A small network was trained on invented records. Each row is its activation on one of them, seen along a few directions.
Here are examples, each followed by its value of one field, G.
Records without G are marked none.
The largest differences between rows may come from other fields.
In the rows, zero is written as 500.
Strong random noise was added to every row along 5 fixed directions; ignore it. To show where, here is one row again and again, with new noise each time:
249,444,499,587,471,547,564,495,434,311,565,575,672,140,593,538,492,335,375,598,489,428,569
385,507,618,606,358,471,309,428,370,475,454,499,575,330,529,518,471,390,530,582,427,516,594
356,419,768,382,110,342,452,411,598,883,590,128,389,831,602,419,516,689,796,186,452,519,679
640,492,420,515,574,584,629,543,537,508,464,578,438,576,494,508,471,490,500,479,525,562,425
346,437,426,407,458,498,780,583,605,488,657,424,514,430,609,497,513,534,459,410,590,391,515
461,388,412,457,501,609,897,549,658,512,640,498,473,496,619,486,476,491,489,371,552,460,450
475,317,659,568,471,647,632,396,607,633,466,504,512,754,553,461,515,497,596,259,390,699,576

210,390,789,637,524,519,228,358,422,455,357,509,721,598,428,533,611,488,424,411,365,687,757
g1
551,512,366,386,629,448,457,519,478,318,530,542,560,294,528,462,525,478,395,611,559,385,457
g18
614,594,409,443,535,431,333,516,413,401,454,547,494,307,476,509,452,461,466,708,569,421,425
g24
392,418,667,595,449,526,371,412,472,526,417,513,583,584,512,481,538,480,543,391,391,635,625
g2
398,612,612,591,164,373,414,519,426,686,539,330,404,499,529,547,437,527,631,508,491,456,535
g22
411,395,584,427,347,465,494,301,557,474,643,387,579,252,642,419,458,406,563,528,433,305,520
g5
481,474,601,487,280,494,665,439,580,682,625,370,406,578,592,473,428,476,677,405,457,439,500
g10
276,351,842,475,292,394,274,277,494,644,520,306,613,604,565,436,535,538,635,356,354,517,704
g14
492,354,594,466,438,586,726,447,692,663,544,415,485,666,609,449,504,574,584,286,464,557,484
g17
414,398,569,415,468,491,508,407,574,506,557,405,572,447,569,465,528,522,492,464,494,461,540
g19
720,506,486,446,536,497,366,418,491,510,434,527,447,520,474,465,450,490,560,581,494,526,418
g19
393,405,619,392,454,438,414,415,552,531,531,379,600,489,583,432,560,555,524,415,475,454,602
g4
628,544,540,660,397,568,534,541,493,687,402,524,352,785,466,509,469,533,646,357,441,724,488
g12
516,707,371,477,607,408,473,764,411,506,427,516,409,688,330,616,556,629,405,561,659,547,493
g22
567,463,557,485,454,484,354,342,476,459,504,496,539,314,544,469,448,410,536,604,442,414,460
g7
407,340,694,581,384,605,703,415,650,694,524,424,481,811,564,475,511,555,609,194,392,652,584
g8
785,600,483,665,326,555,546,481,425,629,453,592,274,575,500,527,301,378,709,551,443,585,367
g8
276,485,651,419,376,380,480,573,591,731,535,266,495,872,500,476,639,770,584,183,525,611,685
g16
281,472,425,479,473,497,727,649,552,454,617,473,553,451,598,508,566,549,429,386,585,491,566
g11
304,345,525,561,538,607,633,417,521,364,595,587,667,278,590,477,501,357,420,500,420,444,544
none
541,586,373,404,506,411,523,564,488,446,574,460,475,291,545,508,476,527,458,613,602,305,419
g15
450,446,522,455,358,480,632,493,566,578,616,400,474,480,626,452,479,506,588,404,501,435,521
g20
575,603,452,376,455,378,625,668,578,723,530,340,310,866,442,526,511,750,581,361,634,491,466
g10
441,520,615,628,338,516,345,356,387,452,516,500,567,146,574,511,428,301,543,651,384,419,535
g15
283,344,656,583,482,594,615,494,620,606,457,467,564,830,502,491,608,594,510,201,438,713,653
g12
845,655,385,490,584,467,365,535,432,530,373,582,367,579,409,492,441,521,568,639,539,496,350
g2
604,467,603,362,621,453,341,401,540,560,444,433,506,791,415,437,588,605,545,405,456,555,575
g9
710,558,436,309,419,369,565,513,598,665,597,313,306,696,517,440,472,667,628,402,568,393,419
g9
608,466,243,456,885,666,821,676,611,322,469,732,556,576,469,507,573,528,296,496,628,558,378
g11
775,438,556,573,636,636,406,339,507,513,370,644,483,612,465,473,469,440,557,494,390,666,415
g7
426,461,445,413,505,531,713,516,597,460,653,455,528,332,589,504,494,465,453,516,563,338,462
g23
374,447,687,246,346,300,434,458,617,750,611,155,448,828,517,432,594,748,645,264,525,424,651
g14
336,480,576,653,224,548,592,405,440,548,643,444,489,179,614,534,389,313,601,584,395,390,509
none
336,572,435,390,751,385,388,675,444,341,452,531,638,583,381,568,671,665,262,499,635,517,606
g13
348,415,559,610,557,662,669,496,561,478,514,562,622,488,547,512,570,438,439,416,439,631,558
g3
323,654,581,608,310,369,231,522,356,508,471,412,563,287,486,555,503,497,492,635,496,435,573
g16
442,476,418,610,695,624,659,622,510,377,430,672,555,610,420,568,560,487,324,472,538,622,501
g6
424,390,721,672,305,621,517,334,508,605,495,501,529,451,602,486,436,336,644,436,323,587,556
g21
489,508,478,518,559,535,589,639,542,589,423,517,458,771,450,531,561,629,490,360,558,685,519
g3
583,460,463,565,456,579,555,438,500,418,500,601,518,238,592,475,396,338,510,633,454,448,383
g17
731,580,403,729,308,613,652,496,443,537,512,619,304,376,537,522,295,290,625,624,441,506,318
g6
491,451,573,490,561,507,347,432,488,458,425,511,597,482,504,468,560,509,462,478,454,561,567
g4
621,255,829,774,377,768,434,175,535,655,343,624,524,714,574,407,424,302,733,300,167,858,569
g20
519,497,391,497,641,562,673,603,568,436,481,582,509,513,491,537,525,538,391,480,569,512,420
g21
554,447,603,447,450,499,440,390,544,585,515,390,494,553,542,436,532,510,582,417,419,525,550
g18
627,521,333,323,589,458,634,557,593,463,579,468,415,510,502,476,485,577,473,504,617,381,397
g5
486,591,422,490,602,454,362,536,432,345,479,554,578,285,456,527,521,491,367,665,554,420,471
g23
392,456,603,380,483,400,405,445,534,542,523,389,559,608,498,470,561,598,509,448,518,442,583
g13
398,450,592,440,483,501,453,438,517,497,524,443,589,423,545,495,537,470,492,506,492,484,578
g24
585,592,584,462,179,371,436,428,481,696,605,290,330,458,568,476,387,478,725,530,479,338,482
g1

Which value of G does each new row have?
270,390,718,690,191,557,610,424,517,675,563,409,478,630,594,488,470,449,652,273,357,645,648
g6
90,564,421,577,515,478,601,702,401,299,575,545,655,241,499,608,580,439,293,570,592,450,639
g12
755,781,255,288,542,252,264,629,395,427,481,420,355,336,383,539,457,599,444,810,709,226,338
g5
219,354,688,474,191,470,642,353,617,620,684,307,571,356,711,442,455,458,633,384,435,348,581
g21
772,541,327,508,562,602,758,643,581,598,466,598,300,757,490,500,444,550,585,405,580,644,355
g11
138,345,555,432,422,513,777,524,607,473,655,435,642,370,664,490,525,514,444,362,533,452,603
g17
502,690,423,423,634,319,209,686,350,428,342,532,506,590,335,573,576,644,401,609,632,539,538
g21
559,403,477,392,553,592,714,462,658,517,595,472,509,475,601,456,510,481,503,442,520,445,445
g24
474,391,614,525,418,559,507,319,550,516,537,468,552,410,576,471,456,410,554,477,410,469,518
g5
456,464,467,624,584,631,764,606,551,515,490,608,497,663,490,562,518,513,428,384,511,646,475
g22
492,450,585,480,298,457,431,344,480,529,579,404,509,304,625,436,425,393,622,530,421,419,527
g18
204,653,521,525,448,296,236,685,332,461,429,411,577,504,400,582,633,639,391,526,589,514,681
g12
560,479,506,577,613,583,464,485,509,437,374,623,542,515,458,525,502,464,435,542,477,578,449
g21
408,461,606,331,377,334,414,428,572,600,593,252,491,610,530,437,555,656,554,376,504,391,595
g9
685,644,472,421,563,391,295,534,425,532,427,457,412,589,378,521,511,582,506,606,542,473,454
g14
523,581,378,376,580,385,507,613,501,432,533,472,471,494,462,519,523,592,416,546,630,371,466
g1
552,501,431,363,740,462,356,509,492,350,422,559,613,463,449,474,594,553,367,585,567,459,503
g4
520,461,438,605,671,637,569,569,492,380,397,694,580,534,485,514,547,440,400,482,490,671,499
g11
367,556,533,375,389,317,374,583,468,563,521,337,490,588,496,489,557,641,537,430,573,474,622
g20
270,307,634,343,600,479,446,367,590,422,551,426,737,483,572,434,637,551,415,408,482,463,646
g19
419,416,483,669,552,705,789,498,527,368,558,675,573,350,567,543,454,294,418,502,435,535,485
g8
467,335,595,513,448,583,566,358,585,560,544,483,518,554,555,430,484,457,578,392,392,512,522
none
454,461,402,299,844,475,459,585,589,314,437,540,668,540,433,502,672,647,243,514,639,473,516
g24
646,443,341,487,548,631,797,438,601,387,646,590,485,186,633,484,393,351,461,598,518,343,297
g7
609,600,474,466,624,423,251,584,398,471,310,569,503,598,377,531,533,579,456,592,554,597,490
g17
